Each row below holds a small network's activations on one input, seen along a few directions.
Each table varies a few parts of the input and shows all the possible inputs, shuffled.
A made-up example of a description, with smaller parts first: one of 5 places around a ring, together with either a single point or one of 11 places along a line or (one of 3 separate values, together with one of 6 places along a line).
Shared parts are said once, and a part with two or three values counts as separate values.
(in the rows, 128 means zero)

Other details of the inputs vary at random and push rows far along two fixed directions, the same in every table; ignore that.

A family of inputs:
x1: [ 51 132 154 127 123 113 161 124 136 149 161]
x2: [ 77 140 133  96 129 118 164 138 118 139 169]
x3: [ 95 119 125 109 118 117 162 166 151 100 136]
x4: [ 56 100 153 130 134 112 162 148 137 154 166]
x5: [165 124  69 150 182 148 107 119 119  71 127]
x6: [158 137 142 120 108 126  77 148  99 158  59]
x7: [117 132  95 147 145 139 122  88 137  91 155]
x8: [118 150 159  97  80 112 116 138  94 177 107]
x9: [ 97 117 143 115 146 124 139 138 148 135 165]
x10: [118 121 109 137 169 139 143  97 153  87 174]
x11: [ 33 104 141 121  99 105 183 165 164 113 159]
x12: [194 130  86 147 177 145 112  85 128  70 125]
x13: [149  90  89 168 123 157 151 127 150  81 141]
x14: [177 138 152 113  77 120 102 170 121 130  63]
x15: [145 152 158 120  83 111 110 135  80 175  91]
x16: [172 114  70 162 157 133 105  86 140  94 144]
x17: [174 161 155 110 114 124 106 133 110 166  70]
x18: [205 140 157 114 119 125  85 155  91 167  54]
x19: [ 80 119 153 110 127 117 145 113 144 144 141]
x20: [176 118  90 172 161 139 113  73 126  81 131]
x21: [151 145 156 113 118 129  89 164 103 163  72]
x22: [ 56 140 151  91 134 122 175 136 128 141 169]
x23: [180 116  75 167 173 153 102 111 132  75 153]
x24: [173 121  75 147 176 135 124 100 140  89 149]
x25: [196 120  80 148 179 145 104 103 126  79 131]
x26: [152 164 170 102  94 128 103 138  95 168  91]
x27: [ 77 110 127 117  97 114 156 153 156 103 138]
x28: [ 71 122 151 109 137 112 161 143 160 161 173]
x29: [ 89 115 140 136 132 105 151 128 144 161 154]
x30: [174 105  75 182 170 139 108  89 128  79 149]
x31: [ 41 130 151 100 110 118 162 124 132 149 169]
x32: [180 156 152 123  89 123  80 117 106 176  53]
x33: [ 77 135 146 127 115 119 152 120 116 144 153]
x34: [137 105  92 146 155 134 113  98 140  98 155]
x35: [ 50 142 158  95 139 118 174 137 142 142 165]
x36: [175 166 151 108  91 126  92 140  83 164  87]
x37: [129 133 167 123 104 114  99 162  95 181  62]
x38: [186 131 159 124  98 122  73 143  96 174  57]
x39: [ 64  92 148 111  94 137 182 159 165 138 151]
x40: [162 151 158 135  97 117  99 122 108 181  66]
x41: [ 99 102 136 107 117 142 181 167 157 126 145]
x42: [138 141  93 150 156 144 128  99 147 100 156]
x43: [186 103  79 162 134 170 133 127 150  65 139]
x44: [131 146 103 145 153 145 124 104 137  91 158]
Each input here is: one of 4 places along a line, together with either one of 2 separate values or one of 9 places along a line.
Changing only the place on the line of 4 turns x18 into x38. The same change can be made to x24. Which row results?
> x16
Changing only the place on the line of 4 turns x22 into x31. The same change can be made to x17. Which row results?
> x32
List by row number the other rows that have the place on the line of 4 in common with x30.
> x1, x4, x11, x13, x15, x20, x29, x33, x37, x40

A family of inputs:
x45: [174 119 113 143 141 138 106 133 127 104 102]
x46: [139 134  87 146 166 132 125  97 131  76 158]
x47: [ 71 132 194  99 108 100 148 146 126 199 131]
x48: [ 65 135 151 115 131 126 152 135 128 157 163]
x49: [ 71 113 147 112 102 117 158 148 141 139 149]
x50: [ 68 106 147 108 122 118 152 163 139 144 149]
x51: [111 117 125 117 126 133 159 139 153 115 165]
x52: [ 99 107 121 116 138 132 161 145 148 115 165]
x53: [142 120  90 160 168 129 121  88 139  93 163]
x54: [171 152 166 109 107 109  88 131 103 170  68]
x55: [150 109  87 146 162 150 140 116 149  75 148]
x56: [ 64 140 151 108 130 124 152 140 128 148 162]
x57: [168 119 117 133 128 130 106 143 120 116 107]
x58: [141 134 126 132 100 121 124 144 125 132 111]
x59: [143 151 188 107  95 117  98 145 101 207  78]
x60: [ 74 126 144 123 110 119 163 148 150 137 143]
x61: [146 146 182 106  94 111 105 135  97 205  73]
x62: [138 112  81 161 154 144 134 116 144  75 144]
x63: [228 157 116 137 127 138  55 108  96 131  61]
x64: [140 121  82 155 166 134 123  84 136  98 159]
x65: [222 157 129 139 120 131  73 113  81 129  65]
x66: [ 90 111 119 125 113 133 151 125 144 111 160]
x67: [141 126  89 160 165 138 130  91 122  88 163]
x68: [109 112 112 143 129 135 146 120 147  96 146]
x69: [230 159 110 135 124 135  65 103  86 122  57]
x70: [137 125 133 129  99 121 120 142 122 132 109]
x71: [143 153 181  88  93 106 100 140 101 199  64]
x72: [166 124 117 131 125 135 121 144 125 122 110]
x73: [ 73 114 133 119 120 118 159 155 143 133 152]
x74: [135 139  82 145 166 144 119 101 132  80 160]
x75: [ 94 121 154 106 120 130 167 147 157 137 148]
x76: [ 75 116 140 126 115 121 158 141 150 127 146]
x77: [138 113  86 156 137 152 134  97 145  71 149]
x78: [100 113 123 126 143 134 162 143 154 115 150]
x79: [ 56 137 191  93 110 105 142 152 138 202 139]
x80: [156 114 118 141 136 139 109 134 125 111 104]
x81: [138 127  82 156 162 143 132  87 120  92 160]
x82: [160 153 150 114 109 124 105 126  91 159  83]
Describe the family of inputs behind these rows.
> either (one of 3 separate values, together with one of 6 places around a ring) or (one of 2 separate values, together with one of 10 places along a line)
Which other rows does x62 become when the choice among 2 separate values takes its other values? List them by row number.
> x73
Which other rows does x72 become when the place on the line of 10 takes its other values? List them by row number.
> x49, x50, x51, x52, x57, x58, x66, x70, x73
Which other rows does x64 become when the choice among 3 separate values takes its other values? List them by row number.
> x53, x79

A family of inputs:
x83: [159 140 131 138 120 129 111 108 120 134 109]
x84: [147 143 126 118 126 125 115 123 115 131 114]
x85: [160 129 130 135 134 127 110 120 114 143 114]
x86: [141 109 145 115 131 129 130 168 146 134 103]
x87: [154 139 124 124 134 124 104 125 111 129 108]
x88: [168 139 132 134 127 135 107 119 106 144 113]
x89: [157 148 126 133 119 130 114 112 117 126 109]
x90: [144 115 140 108 130 132 130 169 140 125 104]
x91: [147 135 132 137 130 121 104 121 121 138 104]
x92: [ 76  92  84 156 126 140 178 121 164  69 196]
x93: [149 137 129 125 139 125 108 129 108 134 116]
x94: [159 142 131 128 128 130 116 121 109 134 117]
x95: [146 142 125 131 131 125 106 120 116 126 107]
x96: [161 133 127 135 124 129 102 112 124 137 107]
x97: [150 109 140 119 128 134 133 160 147 133 105]
x98: [160 147 127 127 118 133 109 112 120 126 112]
x99: [138 137 127 133 131 127 109 118 113 126 107]
x100: [162 129 123 134 130 126 107 115 120 137 110]
x101: [152 131 129 130 134 120 104 124 117 139 107]
x102: [131 142 131 127 122 128 120 116 116 128 112]
x103: [115 123 136 123  81 126 139 156 127 126 110]
x104: [ 94 123  73 146 179 144 155 104 140  76 205]
x105: [148 147 126 122 122 129 109 118 120 126 113]
x106: [162 133 127 137 133 133 105 123 109 148 113]
x107: [166 139 131 132 119 132 104 108 121 133 109]
x108: [138 120 143 105 123 132 139 168 142 127 108]
x109: [125 122 135 128  77 129 140 150 127 125 110]
x110: [127 109 133 137  83 127 133 147 132 132 109]
x111: [ 27 105 205  69 102 110 198 197 169 187 149]
x112: [101 117  67 150 175 141 160  89 152  63 207]
x113: [139 131 134 138 129 123 108 119 117 138 103]
x114: [150 131 135 132 138 122 106 129 113 143 113]
x115: [ 12 134 201  70 108  97 182 171 135 199 162]
x116: [154 142 124 127 130 128  99 119 116 124 107]
x117: [ 97 112  78 163 168 143 156  80 152  71 195]
x118: [ 16 125 202  75 101  97 184 159 145 203 162]
x119: [155 135 131 134 138 128 101 131 107 147 110]
x120: [156 141 125 128 139 131 101 131 101 138 111]
x121: [147 128 128 142 125 129 112 109 120 136 107]
x122: [101 112  76 157 177 136 139  94 156  73 191]
x123: [118 117 132 127  87 126 131 157 126 123 107]
x124: [117 111 137 134  88 123 131 156 130 132 107]
x125: [163 135 134 133 129 129 112 116 111 140 116]
x126: [ 86 119  79 155 166 142 163  87 151  68 198]
x127: [104 110  71 165 174 138 149  86 158  73 193]
x128: [ 95  97  92 131 166 146 180 139 177  68 190]
x129: [  5 140 199  73  98  97 182 163 144 193 154]
x130: [164 147 129 128 125 136 110 124 102 140 113]
Changing only one part turns x130 into x119. The same change can be made to x89. Which row results?
> x91
Describe the family of inputs behind these rows.
> one of 6 places around a ring, together with either one of 2 separate values or one of 6 places along a line
Which other rows does x97 become when the choice among 2 separate values takes its other values? List them by row number.
> x110
A walk changes only the place on the line of 6. It starts at x99 and steps to x95. List the rest of the walk in order.
> x116, x87, x93, x120
Which other rows does x84 become when the place on the line of 6 takes its other values? List them by row number.
> x102, x104, x105, x115, x129
Which other rows does x108 become when the place on the ring of 6 takes its other values? List them by row number.
> x86, x90, x97, x111, x128
List by row number the other rows that have the place on the ring of 6 in common with x83.
> x88, x92, x107, x111, x117, x118, x125
